Each row below holds a small network's activations on one input, seen along a few directions.
Each table varies a few parts of the input and shows all the possible inputs, shuffled.
A made-up example of a description, with smaller parts first: one of 8 places around a ring, together with either a single point or (one of 2 separate values, together with one of 4 places along a line) or one of 9 places around a ring.
Shared parts are said once, and a part with two or three values counts as separate values.

Other details of the inputs vary at random and push rows far along three fixed directions, the same in every table; ignore that.

A family of inputs:
R1: [ 11  -2 -26  13  24 -33  -3  -4  22 -33   4 -16]
R2: [-18  -4 -10  19   0 -25   3 -10   4   1   3  -6]
R3: [  8   9   7 -29   5  -4  -2  26  -5  -6   1  21]
R4: [-18  23   8  -5 -12   6  10  -5  -4  18   0  16]
R5: [-34  38  -6  17 -10 -21  16  -6   3   6   2  12]
R6: [-26  -1  12   7 -16  13   1  -5  -7  20  -7  -4]
R7: [ 29 -34 -14   9  23  -4  -8 -36  18  -3  22 -17]
R8: [  0  30   1 -25  -5  -4   2  29  -8 -13  -8  23]
R9: [ 29 -19   2 -11   0  18  -9   5  -1  -1   1   1]
R10: [ -9  -9  10   9 -10  21   1  -5  -2   8  -5  -9]
R11: [  0 -16   6   3 -11  15   1  -2  -7  19  -5   0]
R12: [  3   2 -10  14   1   4   4 -25   5   3   4  -7]
R13: [-26  -2  15  10 -12  18   9   1  -9  21  -6  -2]
R14: [ -4  -3  -9   6   7 -24  -1  -4   8  -9   5  -8]
R15: [-27  32 -21  17   6 -58  10  11  15 -24   4   1]
R16: [ 10  13  -4 -28  17 -19  -6  23   8 -19   5  13]
R17: [ 48  11  23 -21  19  12 -10  13 -12  -9  -5  22]
R18: [-22   2   3  17 -15  -3   5  -3  -7   7  -3  -1]
R19: [  5 -26   4   3   1  13  -3 -11  -5   9   5 -14]
R20: [ 13   8   8 -26  -1  14  -9  16   0  -9  -2   7]
R21: [ 24 -43 -15  16  18 -10  -6 -18  10  -1  12 -18]
R22: [ 5 -2  1 -4 -6 16 -1  0 -7 -1 -5 -7]
R23: [-28   1  13   8 -16  16   7  -1  -7  20  -8  -2]
R24: [ 30   2  -2 -26   2  14  -6  21  -5 -10  -7  12]
R25: [ -1 -12   4   6  -9  28  -5 -12  -7   7  -8 -15]
Each input here is: either a single point or (one of 4 places along a line, together with either a single point or one of 5 places along a line).
Question: Which other rows does R20 become when the place on the line of 4 takes its other values? List them by row number.
Answer: R6, R16, R25

A family of inputs:
R26: [-22  29  16   4 -15  13   9   3  -9   3  -8   6]
R27: [  6 -32 -10  14  20 -13  -8 -28   5   0  13 -23]
R28: [  5  20 -11   9  14 -26   3  -2  10 -31  12  -8]
R29: [-21  10   0  12 -19  11  10 -27 -12  30   3   4]
R30: [  7 -33   6   9 -18  27  -2 -10 -19  18  -5 -12]
R31: [ 22   6   7 -20   9  10   0  24 -10  -4  -7  15]
R32: [ 25 -37  11 -16 -10  57 -15  -3  -3   6  -2 -15]
R33: [-38   6   1  12 -10   5  23  -3 -10  24  -2   3]
R34: [  3   7  -9  -3  19 -26 -12   8  16 -26  -3  -9]
R35: [-11   2   7  21 -14  25   2 -26  -1  14  -7  -8]
R36: [-25 -13  -4  22   2  -7  11 -14   8  15   6 -11]
R37: [-13 -20   1  28  -7 -14  -5 -12  -3   6  -5 -15]
R38: [-47  16  -8  31   3 -27  22  -9   0  17   3  -6]
R39: [ -6  28  20  -4  -8   7   7  18 -14  10 -13  25]
R40: [ 23 -13  12   1 -11  40  -7 -16 -15  22  -7   6]
R41: [ -5  -9 -16  25   6 -37  -1  -7  -1 -11   2 -13]
R42: [-43  17   3  22 -14   3   9  -3 -16  11 -14 -10]
R43: [ 29  -6 -17 -16  12 -12  -3  22   2 -20   5   7]
R44: [  4   1  -6  29  15 -30   4 -12   8 -11   5  -6]
R45: [ -6 -15 -25   9  12 -23   5 -10  11  -7  18  -9]
R46: [-19  -5 -16  15   7 -40   1 -15   5  -5  11 -13]
R47: [ -8  42 -14 -24   6 -40  -2  32   4 -35  -6  12]
R48: [ 11  13 -10   2  17 -21  -3  -6  19 -26   2  -3]
R49: [ -3  29   5 -22   3 -10  10  43  -1 -10 -10  31]
R50: [ 19 -11   8 -21  -6  20  -5  23  -7   0  -5  12]
R51: [ -4  10   6 -32 -12   3   1  19 -11   3   4  18]
R52: [  6   1   8 -20 -24  37  -3  13   4  10  -8   5]
R53: [  5 -10 -20  21   0 -26   1  -2  22  -3   4  -5]
R54: [  5 -30   4  27   7   6  -3 -14   2  12  -3 -19]
R55: [ 24  12 -10 -25  22  -3  -4  18  10 -26  -2   0]
R56: [ -5  49   0 -21  15 -41  11  27   4 -26  18  28]
R57: [ -3  18  11 -16   2  11   0  20   4  -5 -12   5]
R58: [ -8  -2 -15  28  15 -38   1  -5  -1 -10   0 -11]
R59: [ 40  -8  11 -30  23   6  -8  -2  10 -13  15   8]
R60: [-35  22  10  17 -13   0  14 -15  -4  27  -2  13]
R61: [-12  12   9 -11 -10  24   6  18  -2   4 -11   5]
R62: [ 12  30  17 -18   0   1   6  29 -18 -11   2  27]
R63: [  9  -8 -13   2   8 -33  -8   9  11 -20   4   1]
R64: [  4   1  17   9 -11  25   1  -8 -13  22 -10  11]
R65: [ 47   3  -6 -29  12  19 -17  -3   9 -21   3   6]
R66: [ 11   9  17 -23   5   2  -9  28  -8  -4 -12  18]
R67: [ 14  -4  26 -19  -3  37  -3  -7  -6  20   1  12]
R68: [ -5  33   6  -6 -20   7   7  10 -22  15 -11  26]
R69: [  4 -45   6  22   9  16  -5 -34   8  21   8 -29]
R70: [ 46 -59 -13 -13  24  11 -21 -19  21 -11  23 -20]
R71: [ 29 -31   0 -14  25  -8 -20 -10  14 -10  11 -11]
R72: [-45   8 -12  30 -18 -28  16 -11  16  20   5  -3]
R73: [  3 -28   0   3 -14  42  -1 -13  -9  11  -4 -20]
R74: [-26   3 -13  35  -1 -17  20   0  -5   8  -4  -6]
R75: [-34  23   2  17 -16   1  13 -18  -7  26   1  13]
R76: [-12   4  22 -24 -15   9  -6  14  -9  15  -2  11]
R77: [  3  -6 -13 -12  10 -34  -8   4  18 -16  13   2]
R78: [ 21 -12 -27  20   9  -9  -8 -40  13 -13   8 -23]
R79: [ 32 -11  -2 -28  13  -3 -23   9  13 -30   1  -8]
R80: [ -4 -27   9   2 -21  34  -9 -12  -6  10  -6 -18]
R81: [  7 -11   6 -11  -7  46   3   2 -11   8  -9  -7]
R82: [-15  22   5 -21 -24  13   4  22 -15  -2 -11   9]
Question: The inputs of R27 and R58 match in every part but one. If R59 is changed in the same way as R27 into R58, which row does it become?
Answer: R44
Question: The inputs of R37 and R76 match in every part but one. If R53 is changed in the same way as R37 into R76, which row does it become?
Answer: R72
Question: Describe the family of inputs behind these rows.
Answer: one of 3 separate values, together with either a single point or one of 6 places along a line or (one of 2 separate values, together with one of 6 places around a ring)
Question: Which other rows does R55 become when the choice among 3 separate values takes its other values? List them by row number.
Answer: R31, R38
Question: Which other rows does R74 become when the choice among 3 separate values takes its other values? List them by row number.
Answer: R33, R81
Question: A walk changes only the place on the line of 6. It starts at R62 and steps to R44. List the rest of the walk in order.
Answer: R39, R64, R40, R68

A family of inputs:
R83: [ 42 -17   5 -31  14  10 -12  11  -6  -1   5  13]
R84: [ -2 -11   8  12 -16  35   7 -25 -10  33  -1   1]
R85: [ 40 -37   7 -12  14  17 -24  -6  10 -15   3 -20]
R86: [-23 -19 -23  15   5 -25   8  11  14 -15   5 -23]
R87: [-16  -1  17   2 -20  18   7  12 -27  23 -14   9]
R88: [-21   2 -14  16  11 -43   2  -6   9  -4   8  -6]
R89: [ 26 -25  -5 -21   3  12 -15  -8  10   1  10  -5]
R90: [  4 -34 -10  37  11 -22  -4 -19   9  -3   5 -22]
R91: [-14  -3 -13  25  17 -35   5 -25  13  -1  11 -12]
R92: [-17   2   4  -3 -23  20  -2   0  -6   9 -12  -3]
R93: [-16  -8   4  11 -27  21   5  -4 -13  23 -10   1]
R94: [ 14  42  -7 -26   7  -6   5  21   6 -15   0  32]
R95: [-34  39  20   2 -15   4  10  16 -10   7 -15  10]
R96: [-34  22  24 -10 -19   5   7  20 -12  21  -6  19]
R97: [-25  29  10  14  -8   7  16   0 -16  17  -8  15]
R98: [-15   6  23   1 -17  16   6   9 -16  29  -5  16]
R99: [-30  36 -11  22  16 -48  10  -3  19 -16   5   3]
R100: [ 17  36   7 -29  16 -17   5  28   5 -12   4  36]
R101: [ 13  12   4 -45   1  -5  -8  33  -1 -20   0  18]
R102: [ 27   5   0 -22  24   1  -9   1   9 -17   5   5]
R103: [  0 -32   8  22  -7  38  -2 -44  -4  20   6 -27]
R104: [-31  37   7  -3 -23  13   9   9  -8  10 -15  10]
R105: [  4 -12   7   3 -23  35  -2  -4 -14  15 -12  -3]
R106: [-32  11 -19  20   4 -51   8  -7  12  -7  14  -6]
R107: [-26 -11  16   4 -20  21   1   1 -19  23 -10  -5]
R108: [ 20  18  -3 -26   1 -10  -4  27  -3 -24  -1  15]
R109: [ 12 -52  11  30 -12  43  -9 -34 -19  25  -7 -32]
R110: [ -7  -4 -19  17   8 -21   2 -28  20  -1  13 -11]
R111: [  1 -12 -24  22   5 -25   1 -19  13   2  10  -6]
R112: [ 25  33  -7 -26   3  -1  -2  23   4 -20  -6  22]
R113: [ 34 -28  -4 -30   3  17 -19   2   9 -10   3  -5]
R114: [ 23  10   4  -6  11   1  -4  10   2 -14  -4   7]
R115: [ -4 -18  -6  27  18 -22   0 -31  19   1  13 -19]
R116: [-36  40  11  -1 -22   7  12  12 -14   6 -11  10]
R117: [-13  22 -17  18   9 -42  17  -9   8  -6  12   8]
R118: [ 55 -32  -4  -5  13  25 -15 -19   3 -15   7 -16]
R119: [-27  28 -16  12   8 -48  13  -5  14 -11  12   6]
R120: [ 37  -5   2 -20  19   6  -5  -1  -1  -3   7  13]
R121: [ 21  -4   3 -23   9   2 -14  13  -1 -18  -4  -1]
R122: [ 25   0   2 -17  14   6 -12   3   1 -17  -3  -4]
R123: [ 31   2   5  -8  19   7  -5   0   8 -11   5   9]
R124: [ -8 -25  11  10 -20  31  -5 -18 -12  13  -3 -21]
R125: [ 22   9   0 -34   2  -6  -4  30  -5 -18   2  21]
R126: [ 35 -18  -9 -11  16  16 -13 -21  17 -11  10  -9]
R127: [ 12 -13  -1 -30  14  -2  -5  42  11 -20  -2  -1]
R128: [-29 -20   7   4 -15  24   8  16 -14  17 -13 -14]
R129: [-38  10   1 -12 -26  18  14  35  -7  13 -17   5]
R130: [-10   4 -12  31   9 -38   2  -1   9 -14  -1  -9]
R131: [ -4   6  13  12 -12  26   5  -3 -21  16 -14   0]
R132: [-10   2  14  -3 -22  19   8   2 -19  25   0  12]
R133: [-10   6 -18  37   9 -24  11 -28   9  -3  11 -10]
R134: [ -9 -30 -11  29  11 -28  -7 -18  15  -7   7 -27]
Question: The inputs of R132 and R98 match in every part but one. If R119 is changed in the same way as R132 into R98, which row does it become?
Answer: R115
Question: Describe the family of inputs behind these rows.
Answer: one of 4 places along a line, together with either a single point or (one of 2 separate values, together with one of 6 places around a ring)
Question: Which other rows does R99 become when the place on the ring of 6 takes its other values? List them by row number.
Answer: R85, R95, R96, R115, R134
Question: List by row number the other rows that have the place on the line of 4 in common with R84.
Answer: R89, R92, R93, R94, R104, R105, R110, R111, R112, R113, R126, R129

A family of inputs:
R135: [ 33 -38   8 -34  -5  31 -18  -3 -11   2   6  -1]
R136: [  0  25 -17  21  11 -27   6   1   1 -22 -10   0]
R137: [-43   5  18  24 -20   3   6   3 -12   7 -13 -17]
R138: [-25   9 -19  35  -2 -44  14   8   3   4   1   0]
R139: [ 16 -19 -19  21  19 -34  -4 -26   9  -4  10  -7]
R140: [  8  12  -1   2  20 -31  -4  -6   3  -2  10  14]
R141: [ 14  17  27  -5  -2  38  -1   3 -22   7 -16   7]
R142: [-46   6  14  20  -9 -20  15  20 -10  17  -8   2]
R143: [-11   7   9  -3 -18  28   0  20 -23   1 -20   0]
R144: [-37  -2   8  13 -32   7  -2  -6  -9  16  -8  -5]
R145: [  0   9 -11  19  12 -36   8   3   5  -5   3  11]
R146: [ 26  -1 -22 -14   6 -28 -17   5  19 -26   8  -2]
R147: [-23  21  22  29 -18  18   5 -15 -17  17 -12  -2]
R148: [-18   3 -22   6   9 -30   9   8  14 -10   7   3]
R149: [ -9 -37  -4  30 -13  37  -3 -26  -6  12  -7 -35]
R150: [-20  -9 -16  32  17 -28   3 -12  16 -18   3 -35]
R151: [ 27 -17  12  -4   4  26   2  -2  -1  10  -1   8]
R152: [ 46 -25  -6 -16  21  17  -6 -15  11  -5  13   1]
R153: [-10  25  10 -21 -18  28  15   0 -12  17   0  23]
R154: [ 29 -46 -18   9   2  -1 -12 -33   3   3  15 -24]
R155: [ 18   3 -10 -34  15 -27 -13  33   3 -20   3  22]
R156: [-24 -44  -8  43  10 -29  -2 -30   5  13   7 -34]
R157: [-18 -26 -10  35 -15  16  13 -27  -2  28   3 -18]
R158: [-40   5  -8  16   3 -51   9  -1   5  -3   6  -9]
R159: [ 45  10  -6 -14  35  -3 -12  -5  15 -31   5   0]
R160: [-13  -2  14  -7 -15  21   9  24 -10  17  -9  14]
R161: [-22  41  -7  -3 -18   3  14  27  -7  -3 -15  12]
R162: [  3   7  25  -5 -12  26 -12 -17 -10  17   0   6]
R163: [  1   5  15  -5   0  30  -6 -25   5  16   1  -3]
R164: [ -3  16  -3 -31  22 -27   4  33  14 -19   7  15]
R165: [ 12   2  10 -20 -12  25   6  27  -7  11  -6  18]
R166: [-46   2   1  10 -27  20   5 -10  -1  21 -10  -9]
R167: [  2  22 -11  19   1 -25   3  -2   4 -24  -3   1]
R168: [ -6   8  15  -1 -24  20  -3 -13 -12  15  -6   9]
R169: [  0  17  13 -52   3  12   3  33   2  -6   4  18]
R170: [ 29 -19  -4 -37  27  -3 -20   6  30 -28  10 -15]
R171: [  5  13  25 -19   0  36   6   0 -11  24   1  21]
R172: [ -5 -43 -22  25   1   5  -1 -37  13   5  18 -32]
R173: [  9  32  -2 -21  -8   6   3  38 -14 -15 -18  18]
R174: [  4  14 -15 -11   3 -31  -1  22   0  -7   2  18]
R175: [ 22 -32   4  -9  23  -2  -7  10  13  -8   6 -10]
R176: [  0  -5  -3 -11 -20  31   7  -5  -6  16   5   1]
R177: [ -3  25 -19 -19  -1 -17   0  14  18 -16   0   8]
R178: [ 30 -21 -11   8  -3   9 -12  -7   3 -16  -1 -17]
R179: [ 31 -39  24 -35  -1  36 -27   0   1  -1   0 -13]
R180: [ 21 -13 -14 -10  20 -30  -8  24   9 -22   6   6]
R181: [-29  23  16  29  -6 -12  16   1 -13  23  -2  14]
R182: [-18  20  -5  19   7 -41   6 -19   1   1  14   4]
R183: [  0  -6  -6  36  23 -28   8 -24  15  -1  11  -8]
R184: [ -4  48   4 -37  -7   4   5  19   6  -6  -7  30]
R185: [ 14 -40   3  15 -11  32 -15 -16  -6  -3  -4 -27]
R186: [-17  11  16   7 -11  27  11 -23  -9  28   8   5]
R187: [-17  40   7 -17 -15 -16  13  11 -17   7  -2  33]
R188: [ 45 -16   7 -16   3  52 -10 -10  -6  -1  -6  -6]
R189: [ 20  -2  -7 -12  27 -21 -11  21   9 -37  -5 -13]
Question: The inputs of R140 and R174 match in every part but one. If R163 is changed in the same way as R140 into R174, which row does it become?
Answer: R177
Question: The inputs of R158 and R187 match in every part but one. If R189 is changed in the same way as R158 into R187, which row does it become?
Answer: R136
Question: Describe the family of inputs behind these rows.
Answer: one of 5 places along a line, together with one of 11 places around a ring
Question: Which other rows does R135 become when the place on the ring of 11 takes its other values? List them by row number.
Answer: R143, R144, R148, R149, R155, R160, R166, R172, R180, R185
Question: A walk changes only the place on the line of 5. It starts at R162 and steps to R168. List the rest of the walk in order.
Answer: R146, R144, R179
